Each row below holds a small network's activations on one input, seen along a few directions.
In each table, some parts of the input vary, and every possible input appears once, in random order.
A made-up example of a description, with smaller parts first: one of 2 separate values, together with either a single point or one of 11 places around a ring or (one of 5 places around a ring, together with one of 6 places along a line).
Shared parts are said once, and a part with two or three values counts as separate values.
In the rows, zero is written as 128.

Other details of the inputs shift rows strongly along two fixed directions, in all tables alike. That doesn't count.

Table:
R1: 178; 168; 202; 67; 123; 108; 85; 183; 196; 169; 102; 20; 194
R2: 123; 79; 115; 169; 112; 180; 120; 92; 138; 122; 163; 158; 140
R3: 112; 163; 97; 113; 140; 49; 148; 122; 68; 100; 74; 146; 89
R4: 117; 98; 125; 152; 117; 159; 134; 111; 125; 132; 145; 145; 139
R5: 116; 101; 112; 150; 131; 155; 114; 108; 116; 123; 141; 133; 127
R6: 110; 104; 123; 152; 117; 156; 133; 118; 132; 137; 146; 145; 125
R7: 115; 86; 109; 162; 126; 174; 111; 96; 132; 122; 160; 141; 131
R8: 120; 112; 126; 156; 138; 182; 137; 147; 147; 91; 165; 188; 145
R9: 180; 174; 197; 70; 117; 129; 90; 181; 199; 173; 108; 21; 191
R10: 141; 101; 120; 133; 142; 154; 136; 125; 147; 137; 151; 190; 162
R11: 114; 83; 120; 163; 113; 175; 135; 98; 135; 126; 169; 162; 136
R12: 185; 167; 178; 84; 133; 130; 130; 176; 188; 159; 104; 41; 169
R13: 107; 180; 108; 104; 143; 37; 160; 134; 73; 112; 78; 144; 70
R14: 114; 82; 113; 160; 115; 181; 117; 109; 138; 132; 171; 143; 123
R15: 101; 176; 99; 103; 144; 32; 164; 130; 75; 107; 84; 146; 70
R16: 116; 100; 116; 148; 122; 158; 120; 121; 122; 132; 151; 135; 118
R17: 113; 89; 123; 162; 115; 169; 136; 99; 130; 126; 163; 167; 128
R18: 119; 177; 106; 106; 143; 31; 148; 124; 65; 100; 70; 141; 77
R19: 177; 170; 183; 80; 118; 140; 109; 174; 186; 162; 112; 43; 177
R20: 108; 173; 97; 103; 147; 38; 149; 137; 59; 104; 84; 143; 58
R21: 120; 106; 119; 152; 133; 154; 113; 103; 119; 124; 148; 135; 119
Each input here is: either one of 2 separate values or one of 4 places along a line or (one of 3 separate values, together with one of 5 places around a ring).
Q: Start at R1 and move only the place on the line of 4, one step at a time. The first step leads to R9. Which rows follow, in order?
A: R19, R12
Q: Change only the choice among 3 separate values in R3. List by row number the other rows that result.
A: R2, R18

Table:
R22: 158; 113; 144; 146; 128; 158; 104; 119; 161; 146; 143; 110; 189
R23: 115; 69; 124; 169; 118; 220; 96; 104; 146; 114; 181; 153; 130
R24: 158; 164; 163; 116; 131; 115; 125; 164; 156; 167; 119; 67; 163
R25: 151; 163; 158; 110; 126; 119; 124; 169; 157; 153; 114; 62; 138
R26: 92; 98; 107; 149; 120; 150; 130; 101; 104; 113; 144; 158; 97
R27: 117; 140; 122; 134; 120; 108; 151; 116; 110; 130; 125; 135; 96
R28: 124; 93; 106; 159; 137; 153; 156; 104; 122; 121; 151; 198; 147
R29: 105; 125; 116; 99; 124; 145; 159; 151; 135; 93; 134; 201; 107
R30: 130; 134; 127; 118; 131; 139; 109; 136; 124; 111; 121; 93; 107
R31: 112; 162; 102; 113; 147; 61; 125; 128; 75; 94; 92; 149; 94
R32: 115; 35; 102; 196; 112; 221; 137; 71; 149; 144; 198; 208; 143
R33: 168; 161; 153; 111; 129; 87; 81; 137; 141; 165; 105; 47; 178
R34: 149; 152; 152; 100; 134; 122; 109; 164; 157; 129; 122; 66; 140
R35: 159; 117; 172; 133; 121; 186; 89; 146; 190; 159; 160; 67; 186
R36: 97; 155; 107; 118; 119; 81; 168; 125; 83; 95; 99; 150; 61
R37: 91; 144; 98; 113; 125; 86; 149; 123; 71; 90; 89; 135; 58
R38: 125; 167; 111; 108; 155; 65; 140; 138; 95; 97; 92; 151; 112
R39: 193; 166; 211; 59; 119; 125; 102; 180; 208; 173; 96; 39; 203
R40: 109; 164; 98; 112; 142; 43; 171; 118; 73; 115; 90; 160; 74
R41: 97; 144; 102; 120; 136; 60; 144; 117; 68; 113; 100; 150; 81
R42: 146; 121; 140; 142; 131; 155; 132; 133; 153; 154; 146; 123; 173
R43: 106; 29; 102; 193; 109; 215; 114; 73; 139; 139; 195; 194; 144
Q: What is each input in this table made of?
A: either one of 2 separate values or (one of 4 places along a line, together with one of 5 places around a ring)
Q: Start at R42 and move only the place on the ring of 5, one step at a time. The first step leads to R40. Which rows follow, in order?
A: R41, R31, R38
